Here are a small network's activations along a few directions, averaged over the inputs that share one value of a field.
Values that are neighbours, or in one group, have similar rows; names and order tell nothing.
(in the rows, 500 means zero)
Strong random noise was added to every row along 5 fixed directions; ignore it. To show where, here is one row again and again, with new noise each time:
[357,494,580,578,518,600,507,422,385,695,567,583,570,477,509,490,326,332]
[464,675,368,538,585,559,470,532,393,593,555,325,704,506,502,333,446,447]
[474,680,406,562,607,559,489,469,369,596,601,346,708,458,500,348,411,437]
[515,416,531,588,705,521,502,682,572,343,387,432,425,616,431,501,615,650]
[501,293,625,490,553,513,503,484,556,427,458,626,446,460,518,576,432,512]
[594,358,578,382,341,462,545,198,433,638,635,663,491,275,638,634,387,316]
[667,560,324,466,505,442,528,593,492,513,461,286,420,594,525,517,815,551]


Values of F:
f8: [383,146,545,274,246,452,389,766,834,276,149,758,309,684,499,587,515,677]
f9: [349,526,427,520,359,546,472,652,540,579,433,464,490,650,471,426,548,474]
f10: [418,560,731,601,430,449,648,401,452,538,474,734,226,565,352,745,569,527]
f3: [514,509,389,381,479,528,409,588,513,543,434,432,649,530,568,390,464,437]
f11: [354,489,533,600,648,611,424,718,578,444,376,492,525,660,435,403,471,544]
f2: [578,534,570,595,900,528,468,518,529,246,535,404,666,382,456,409,372,653]
f5: [264,448,410,395,442,579,296,743,579,411,392,527,777,559,503,207,189,505]
f6: [425,530,464,431,291,469,456,427,541,542,563,548,559,455,531,481,376,433]
f1: [392,421,457,344,441,546,344,466,568,429,504,571,854,350,573,279,89,471]
f4: [469,410,548,376,329,423,505,599,649,356,317,655,354,583,456,579,533,631]
f7: [656,451,345,247,324,439,424,432,532,505,511,491,590,367,672,479,485,409]
F is arranged as a line.
Q: Going along F from f2 by way of its neighbour f3, in what order are f8, f9, f11, f5 met?
A: f11, f5, f9, f8
Q: List every value one step from f10, in the order listed.
A: f4

Values of E:
e4: [219,223,576,523,592,687,400,893,613,526,172,682,455,794,478,468,421,483]
e6: [525,590,598,600,633,471,556,362,513,337,605,486,548,370,422,465,374,645]
e10: [379,728,497,734,447,534,584,406,281,772,669,435,409,589,421,543,597,331]
e1: [752,421,349,283,565,402,412,556,614,368,446,356,592,453,606,488,626,568]
e7: [542,677,513,457,435,394,567,411,460,444,514,491,505,444,414,533,518,588]
e11: [561,959,366,591,499,443,578,286,255,598,740,304,637,381,442,403,512,473]
e3: [641,549,270,372,223,402,533,485,491,599,510,351,427,532,590,520,768,454]
e2: [624,418,482,401,441,475,511,431,529,492,531,505,493,419,585,483,523,485]
e5: [775,757,358,580,439,431,672,207,277,831,786,299,339,406,601,676,875,327]
e9: [432,397,443,483,516,571,411,740,557,552,328,456,474,679,508,506,597,497]
e8: [386,644,617,926,754,600,639,644,388,627,540,383,195,763,312,585,797,524]
E is arranged as a line.
Q: Going along E from e7 by way of its neighbour e11, in what order are e6, e10, e1, e8 met?
A: e6, e10, e8, e1
Q: List every value one step from e5, in the order listed.
A: e2, e9

Values of P:
p5: [541,794,326,598,403,510,574,298,215,877,732,303,545,483,592,452,633,256]
p12: [400,666,343,334,144,475,471,440,445,728,468,559,491,527,539,507,467,360]
p6: [476,499,417,409,249,458,481,486,501,612,486,540,396,556,528,546,542,455]
p7: [510,494,501,522,625,559,482,508,447,506,505,511,599,456,497,456,442,456]
p11: [406,395,467,398,306,540,396,484,510,595,515,579,627,496,588,387,325,373]
p4: [545,266,568,441,511,547,504,680,628,520,375,606,307,621,556,619,655,501]
p13: [483,495,531,557,512,481,499,494,541,396,518,480,514,526,457,468,505,556]
p10: [413,667,681,674,610,478,648,477,438,434,451,560,377,576,275,571,538,598]
p1: [192,520,491,617,514,677,374,734,541,556,411,492,670,676,430,279,317,509]
p9: [628,333,245,249,522,463,359,929,774,323,153,275,540,755,609,436,775,643]
p2: [550,555,613,643,823,430,528,515,707,25,523,423,541,386,342,465,439,900]
p3: [491,229,707,387,628,513,439,323,468,392,571,757,651,195,579,567,60,417]
p8: [337,389,517,407,367,582,423,527,446,686,448,649,603,480,575,446,288,271]
P is arranged as a line.
Q: List every value one step from p12, in the order listed.
A: p10, p2
Q: List every value one step from p1, in the order listed.
A: p11, p13
Q: List every value one step from p7, in the order listed.
A: p4, p8
